Each row below holds a small network's activations on one input, seen along a few directions.
In each table, some parts of the input vary, and every possible input appears once, in random order.
A made-up example of a description, with smaller parts first: one of 4 places along a line, together with either a single point or one of 9 places around a ring or (one of 2 separate values, together with one of 5 places around a ring).
Shared parts are said once, and a part with two or three values counts as separate values.
In the rows, zero is written as 128.

Table:
R1: [ 45  82 173 150 111 156  51 134  74 193  69  74 144]
R2: [113 229  59 184 120 191 144 142  92 157 166 154  87]
R3: [137  30 167  65 105  48  62  88 211 127 110  64 146]
R4: [200 104 131 110  56  53 183  84  88  91 172  86  82]
R5: [ 95 120  66 151  61  91 170 114  92 143 233 108 118]
R6: [208 115 163  72 211 110 146 100 235 133  84 195 184]
R7: [106 159  36 193 122 249 132 130 163 135 110 214 145]
R8: [111  64 234 122 105 113  14 134 117 135  63  86  92]
R9: [126 109 215  69 131  35 135  73 132  74 136  67 109]
R10: [144 129  48 139 116 165 241 193 138 145 122 229 155]
R11: [248 106  95  69 123 161 221 108 177 135 134 209 157]
R12: [149 129 190 127 247 179  96 178 184  90  47 189 166]
R13: [ 80  84  61 185  37 180  80 152 102 211 135  90  75]
R14: [149 191  76 200  92 111 206 127 118 112 166 153 183]
R15: [ 49 153 182 165 171 136  88 113  39 158 125  71 131]
R16: [182  14 103  77  49  94 182 157 138 126 133  55 122]
R17: [ 78  40  38 165  19  93 139 173 139 124 143  91 141]
R18: [ 76 159  95 220  72 156 132 128  47 143 155  87  62]
R19: [162 179 179  33 179  71 147  87 178  89 148 135 133]
R20: [ 60 224 137 114 194 168  84 113  88 137 136 151 139]
R21: [106 113 212 152 226 100  68 159 122  85 129  44 131]
R22: [150 206 208 101 214 128  64 128 128 115 130 152 104]
R23: [ 74 167 126 105 193 215  86 121 124 160  78 230 150]
R24: [225 165  77 103 120  68 201 136 145  52 149 136 117]
Describe the family of inputs behind these rows.
> one of 4 places along a line, together with one of 6 places around a ring
The inputs of R11 and R16 match in every part but the place on the line of 4. If R10 is changed in the same way as R11 into R16, which row does it become?
> R17
Change only the place on the ring of 6 in R19. List by row number the other rows that result.
> R2, R14, R20, R22, R24
A walk changes only the place on the line of 4. It starts at R3 and steps to R9. List the rest of the walk in order.
> R19, R6

Table:
R25: [158  75 133  80  90  85 106  87 174 126 118 151 176]
R26: [101 189 179 133 221 129 104 128 114 116 144 102 153]
R27: [114 175 164 120 210 143 126 172 105  95  98 173 115]
R28: [ 81 102 177 134 163 109  39 141  93 128  94  52  89]
R29: [208 101 133  81 108 125 144 111 176 128 107 164 106]
R30: [165 152 152  81 150  66 171 104 146 118 168  83 149]
R31: [109  91  68 169 125 202 177 178 137 151 141 103 141]
R32: [ 97 110 107 196  70 152 170 121  99 194 110 163 129]
R33: [154 167  52 221  84 131 140 126 113 100 163 126 142]
R34: [138 155 158 125 170 180  81 144 148 133  68 176 110]
R35: [ 88 158  33 145  96 133 150 132 107 186 197 149 125]
R36: [ 82 129 149 123 155 140  54 107 154 135  66 156 172]
R37: [181 120 135  76 150  87 196 132 135  93 129 157 108]
R38: [105 137 103 139  41 187 167 112  89  99 167 108 122]
R39: [139  58 176  95  88  51  95 125 130 119 148  54  86]
Describe the family of inputs behind these rows.
> either one of 5 separate values or (one of 2 separate values, together with one of 5 places around a ring)
Change only the place on the ring of 5 in R30. List by row number the other rows that result.
> R25, R29, R37, R39
Which other rows belong to the same alternative as R38? List them by row number.
> R31, R32, R33, R35

Table:
R40: [ 60 212  83 182 192 145 115 148 119 105 161 112 153]
R41: [200  64 141  96  88 104 140 121 168 112  74 173 115]
R42: [136  82 103 121  77  91 202 133  96 144 210  68 117]
R43: [104 182 161 130 190 169  81 119 150  74  78 170 180]
R44: [124  95  83 163  75 206 168 175 116 127  90 160  97]
R45: [177 169 117  97 127  50 153  82 154  67 166 122 142]
R46: [117 109  87 181  48 173 129 121  70 192 139 112 101]
R47: [130 132 195  72 152  45  68  85 118 164 166 108  97]
R48: [ 65 106 167 147 119 134  18 100 121 143  75  90 152]
R49: [ 80 110 108 184 154 202 101 189 135 152  67 161 127]
R50: [ 60 137 134 186 162 131 104 183  79 149 157  53 113]
R51: [138 161  50 113 102 104 212 106 134 103 210 122 162]
R52: [172  87 172 106 101  33 144 106 118 106 169  72  94]
R53: [127 174  89 150 139 157 214 162  86  79 172  96  97]
R54: [ 59 148 183 140 149  91  43 113  93 113 129  67 137]
R55: [109 116 109 165  85 143 171 166  53 119 183  50  85]
R56: [135 180 141  56 183  73  91  92 166  82 154 121 144]
R57: [176 128  82 110 112 155 242 151 167 119 149 170 157]
R58: [183  83 149 119  62  62 101  65 135 181 122 130 111]
R59: [223 164 141  98 130  99 165  92 162 115 121 204 145]
R60: [180 169 168  58 190 125 103  97 171 128 112 205 146]
R61: [ 45 117  88 207 105 166  48 139 123 180 114  91 153]
R62: [106 129 181 130 165 164  55 115 111 152  41 197 132]
R63: [154  72 172  56 147 129  82 130 179 127  64 176 116]
R64: [134  58 185  71 126  94  60 107 163 157 100  96 108]
R65: [144 158  91 159 123 207 211 174 127  89 127 158 120]
R66: [102 204 108 186 199 194 125 154 128 152 118 196 153]
R67: [142  44  86 128  44 127 177 125 131 180 152  91 130]
R68: [156  64  76 115  64 152 200 150 159 157 112 173 132]
R69: [ 99 184 192 111 230 115 116 142 108  71 106  95 124]
The inputs of R51 and R69 match in every part but one. If R68 is changed in the same way as R51 into R69, which row does it become?
> R62
Describe the family of inputs behind these rows.
> one of 5 places around a ring, together with one of 6 places around a ring
A walk changes only the place on the ring of 5. It starts at R50 and steps to R40. List the rest of the walk in order.
> R66, R49, R61
A walk changes only the place on the ring of 5. It starts at R56 and steps to R60. List the rest of the walk in order.
> R63, R64, R47

Table:
R70: [188 156  82 120  67  96 244  95 101  82 192 135 130]
R71: [ 75 119  70 150 125 154 160 182 109 167 207  60 123]
R72: [132 168  56 192  82 168 157 114 138  58 124 144 185]
R73: [148  85 193 116 142 150  80 152 177  62  32 129 128]
R74: [ 61 136 192 129 148 119  26 108  80 128  97  87 122]
R75: [ 84 139 191 149 201  88  68 138  92 182 125  86 116]
R76: [125 195 150  79 239 129 150 143 167 101 160 137 156]
R77: [104 198  69 175  91 186 140  90  92 122 135 190 152]
R78: [128 100 166  54 223 150 144 185 169 136  87 128  98]
R79: [149 105 101 137  35  81 191 119  83 124 198  39  86]
R80: [113 178  51 132 152 165 215 163 129 128 194 152 168]
R81: [119 209 162 117 180 141  67  82 117  90  97 179 147]
R82: [134 105 102 173 117 172 166 179 110 205 106 192  93]
R83: [168  34 118  62  59  88  94  82 217 205 108 187 167]
R84: [ 73 133  91 208 114 129 132 151  75 209 167 104 108]
R85: [ 94 106  78 209  56 158 106 131 113  99 136  49 147]
R86: [118 100 104 156  68 214 126 139  95 155  82 187 103]
R87: [211  70 115 104  44 129 226 142 116 119 144 128  73]
R88: [ 58 129  93 190  65 171  92 111  59 160 142  97 120]
R89: [133  93  70 112 134 194 198 206 143 164 137 144 103]
R90: [143 114 193 111 208 130 105 163 127 179  54 170  97]
R91: [ 85 112 175 149 139  97  38 134 139  60  93  49 139]
R92: [145 184 144 136 171 120  78 108 174  23  92 139 166]
R93: [136 216 166 136 227 107 114 114 133 145 121 179 141]
R94: [201 171 169  65 157  47 165  89 134  46 160 131 111]
R95: [150  98 194  78 130  28 120 112  97  84 163  39  82]
R96: [155  78  90 174  60 202 141 159 148  95  75 137 132]
R97: [120 205  69 192 139 145 180 130 108 172 160 196 141]
R98: [161 135  78  82  86  63 107  31 219 173 161 187 213]
R99: [209  69 211  47 134  80 162 131 135  83 103 123  69]
R100: [123 109 208  96 152 170  67 128 117 129  37 169 110]
R101: [ 75 122 174  95 213 111 103 164 132 137 167  46 124]
R102: [104  53  97  99  65  42  61  48 181 204 167 102 175]
The inputs of R86 and R88 match in every part but one. If R73 is changed in the same way as R86 into R88, which row does it become?
> R91
Describe the family of inputs behind these rows.
> one of 3 separate values, together with either a single point or (one of 2 separate values, together with one of 5 places around a ring)
Change only the choice among 3 separate values in R90. List by row number the other rows that result.
> R75, R93
Change only the place on the ring of 5 in R82. List by row number the other rows that result.
> R86, R87, R89, R96
A walk changes only the place on the ring of 5. It starts at R93 and steps to R76. List the rest of the walk in order.
> R94, R92, R81
